These are the activations of a small neural network, seen along a few directions. Each row is one input.
Each table varies a few parts of the input and shows all the possible inputs, shuffled.
Descriptions start from the smaller parts, as in this example, which fits no table here: one of 5 places around a ring, together with either a single point or one of 9 places along a line or (one of 3 separate values, together with one of 4 places along a line).
Shared parts are said once, and a part with two or three values counts as separate values.

Other details of the inputs vary at random and push rows far along two fixed directions, the same in every table; ignore that.

Rows:
x1: [-18   9  15  -7   0  -3  13  22  43  20 -21 -15  30   4   9]
x2: [-32 -18 -40  15   2  45  -6  12  10  -3 -10  32  16 -11 -23]
x3: [ 37   0  16 -16  12 -17  -6  -5 -41 -13  -5 -18 -24  17 -14]
x4: [-30   2 -36  20   0  45   7   4  19  -4   6   4  16 -26  13]
x5: [  6  45  40 -12 -79 -28  29  49  24  -8   2 -13  36 -26  50]
x6: [  6 -21 -28  10  81  31 -17 -53 -45  -6  22  -6 -48  12 -17]
x7: [-24  11 -17   8  -2  55  17   6   6  -2  11  22  13 -34   8]
x8: [-21   9 -32  10  11  61  13   6   1  -9   6  18  13 -25  11]
x9: [  4 -30 -27   6  74  29 -42 -37 -50  -1 -10  10 -34  23 -38]
x10: [ 10   0  -4  -9 -11 -13  -4  12  -9  -5 -11  12   4   4  -7]
x11: [-32  -2 -44  16  -5  29   9  -7  25   3  10  30  16 -15  11]
x12: [ -1 -42 -30  25  70  19 -27 -50 -37   5  12  -2 -40  25 -36]
x13: [-23  -2 -35   5  10  62  -5   4  -3  -9 -11  18  10 -13  -9]
x14: [ 14  -4  41 -21  42 -33   1 -20   1  24  -3 -21 -15  25 -13]
x15: [ 31 -16   1  -4  19 -32 -18 -22 -25  -4  -2  -1 -31  25 -13]
x16: [ 26 -12  17 -13  18 -27 -19 -16 -36   1  -2   4 -25  14 -26]
x17: [-35  -8 -45  24   2  36  -3  -8  22   5   2  21  17 -13   7]
x18: [  6  20  24   9 -93 -43  37  59  45  -8   0 -34  39 -25  27]
x19: [-29 -19 -39  20 -11  34  -2   7  26  -1  -5  30  12 -10 -12]
x20: [  9  16  13   2 -87 -47  12  47  43  -3 -21  -4  37 -12  25]
x21: [ 52   8  53 -24 -22 -56   1   5 -36  -9  -3 -30 -21  13 -12]
x22: [ 33 -11  19   9  25  -5  -6  -2 -39  -8   2 -38 -22  13 -18]
x23: [-27  15  22 -21   8  -1  11   3  40  20  -5   5  21   3  21]
x24: [-31  14 -20 -11  -7  54   2   3   6  -9   3  34  10 -18  12]
x25: [ 35   9  43 -10 -17 -81 -10 -17 -17   4  13 -26 -19  25  18]
x26: [ 36   2  22   4  20 -11 -10  -1 -39  -8  -5 -39 -16   9  -1]
x27: [ 30 -15  15  -3  16  -8 -12  -3 -39 -12  -7 -26 -24  21 -32]
x28: [ -8  -6  22  -3  18  -9  11  12  26  19 -14 -24  10  17 -12]
x29: [ 42   1  41 -18  -9 -71 -22 -17 -23  -1   3 -14 -30  31   7]
x30: [-38   6 -28  -6  -3  41 -10   2  12   0  -1  49  16 -14   8]
x31: [-36  -6 -37  16   0  32   5 -20  24   9  18  38   9 -20   2]
x32: [ -3  40  29  -7 -83 -42  29  38  39  -6  12 -14  31 -25  52]
x33: [-32   6 -27  12  -4  40  17  -6  20   0  22  21   8 -32   9]
x34: [ 34   3  54 -25  23 -64   7   0  -1  17 -13 -42 -10  36  -2]
x35: [  7  -5   2  -2 -18 -21  -3  -7   8   2   3  17  -6  -2  -5]
Description of these inputs: one of 5 places along a line, together with either a single point or one of 6 places around a ring.
Question: Changing only the place on the line of 5 turns x31 into x11. The same change can be made to x16. Which row results?
Answer: x10
Question: Which other rows agree with x20 in the place on the line of 5? List them by row number.
Answer: x1, x4, x9, x13, x17, x26
Question: Change only the place on the ring of 6 in x22. List by row number the other rows that result.
Answer: x2, x12, x18, x19, x27

Rows:
x36: [-17   2 -18   1 -41  -3  17  25  38   0  -2  22  21 -18   7]
x37: [-13  15   3  -4 -33  25  28  32  30  -3  -9   4  28 -16   7]
x38: [ 49  24  52 -16 -48 -51  16  28 -32 -17   0 -41  -7  -5  13]
x39: [ 46  10  33   4 -42 -47   3  15 -27 -15   4 -31  -7  -8  11]
x40: [ 27  -6  30 -21  68  -8 -20 -42 -37   7   4 -21 -42  28 -13]
x41: [-30   8 -10  13 -17  20  15  14  34  12   6  23  27 -19  17]
x42: [ 44   5  42   0 -38 -56   9  19  -1  -1 -10 -35   1  12   2]
x43: [ 27   7  44 -16 -13 -40  14  21   0  -3  -2 -35  -5   6  -3]
x44: [ 29  11  54 -12 -44 -83   1  15  -3   2   2 -25   0  22  13]
x45: [-10  23 -18   9 -44  20  19  30   7 -16   2   1  23 -27  28]
x46: [ 45  15  39  -6 -64 -65  -3  19 -25 -22   8 -28  -5   1  12]
x47: [-19 -14 -28   9   7  39  -8 -12   4  -3   1  22  -2   3 -10]
x48: [ 26 -15  19  -9  67   3 -25 -22 -54   2  -9 -24 -37  27 -33]
x49: [-18 -15 -18   5  25  16 -13 -29  -8   7   9  10 -14   8 -18]
x50: [ 33   0  23 -10 -29 -56  -9  20  -9  -1 -19 -11   3  13  -5]
x51: [-22  21  -5  -5 -24   8  14  16  42   4  -5   4  30 -15  36]
x52: [-11  -4  -5  10   3   5   6  -7  12  11   2   0   9 -10  -5]
x53: [-20 -19 -47   8  24  49  -5 -18   2  -1  -3  39  -4  -1 -17]
x54: [-35  -8 -38   9  42  50   1 -21   7   7   5  10   6  -6  -5]
x55: [-28  -3 -23   6  34  35   2 -10   7   7   9  13   7   1  10]
x56: [-12   6   0  11 -39  -1  20  29  40   1   0   1  25 -24  12]
x57: [-23 -10 -35   4  16  20  -1 -18   8  10   2  29   0  -5 -14]
x58: [ 23 -20   6   0  65 -12 -17 -30 -37  -5   6 -32 -41  30 -20]
x59: [-13  -7 -54  13  17  53 -12 -19 -20 -16  17  43  -9 -20  -9]
x60: [ 18 -14  17  -3   3 -34 -13  -9 -15  -3   5 -18 -26  19 -13]
x61: [-14  17   6   2 -37  -3  13  15  43  10  -3   9  26 -21  30]
x62: [ 17 -25  -3  -3  72 -16 -27 -51 -48   7  10  10 -45  35 -27]
x63: [-31  -9 -40  12  42  59 -12  -4  -2  -1 -10  14   8  -3  -7]
x64: [-15   7  -6  12 -35  12   6  34  28   3 -15   7  34 -22   9]
x65: [ 26 -10  34 -16  67 -16 -14 -32 -46   8  11 -23 -37  32 -19]
x66: [ -8  -4   0  -5  14  -1 -18 -26   0   3   3  11 -16  11   4]
x67: [-14  13 -12   5 -33  17  22  30  33  -4 -10  -1  30  -9  17]
x68: [ -5   1   6  -8  30  14   5 -12  -7   9   4  -9  -4   1 -16]
x69: [-30   0 -19   7 -33  24  -5  23  24  -3 -12  22  29 -15   4]
x70: [-21  -3 -29  -3  18  21  -7 -23  14   5  -1  39  -4  -4   3]
Question: What do these inputs look like to the network?
Answer: one of 5 places along a line, together with either a single point or one of 6 places along a line
Question: Changing only the place on the line of 5 turns x53 into x47. The same change can be made to x57. Which row results?
Answer: x49
Question: Change only the place on the line of 5 in x46. List by row number the other rows that result.
Answer: x38, x39, x45, x59
Question: Change only the place on the line of 6 in x68. List by row number the other rows that result.
Answer: x37, x40, x43, x48, x65
Question: Start at x61 and move only the place on the line of 6, one step at a time. The first step leads to x41. Which rows follow, in order?
Answer: x52, x56, x42, x64

Rows:
x71: [  6 -18 -19   7  55  28 -24 -42 -46  -6  14   9 -38   9 -21]
x72: [  5  19  32 -11 -52 -36  24  43  36   5 -14 -18  32  -6  16]
x73: [  0   5  15 -11  13 -13   0  -9   5   8   1  -5  -4  10   5]
x74: [ 14  20  20   0 -71 -31  20  43  16 -11  -6 -18  24 -16  21]
x75: [-30   4 -37   7  -4  52   3  -2   8  -8   8  35  11 -23   9]
x76: [ 13  -9  16  -5  41 -11 -11 -15 -17   9  -5 -19 -16  22 -13]
x77: [-14   0  -3   0 -25 -17   3   7  36  11  -6  16  18   1   6]
x78: [-42   1 -31   6  16  50  12  -3  32  10   3  24  19 -16   6]
x79: [-46   2 -27   4  13  48   8  -5  32  12   5  30  18 -17   7]
x80: [-28  -2 -39  12  -3  60   4   8   7 -10   0  28  14 -24  -5]
x81: [ 16  22  18   0 -69 -34  21  38  16 -10  -2 -14  23 -18  23]
x82: [  6 -31 -32  11  49  13 -34 -45 -43  -6   9  21 -40  19 -31]
x83: [ 41  -6  48 -12  25 -58  -9 -12 -26   6  -3 -47 -27  33  -9]
x84: [ 58  -6  37  -7  10 -53 -16  -7 -55 -10  -4 -42 -33  26 -15]
Question: Changing only one part turns x77 into x82. The same change can be made to x72. Which row results?
Answer: x80
Question: What do these inputs look like to the network?
Answer: one of 2 separate values, together with either a single point or one of 6 places along a line
Question: Change only the choice among 2 separate values in x71. List by row number the other rows that result.
Answer: x79
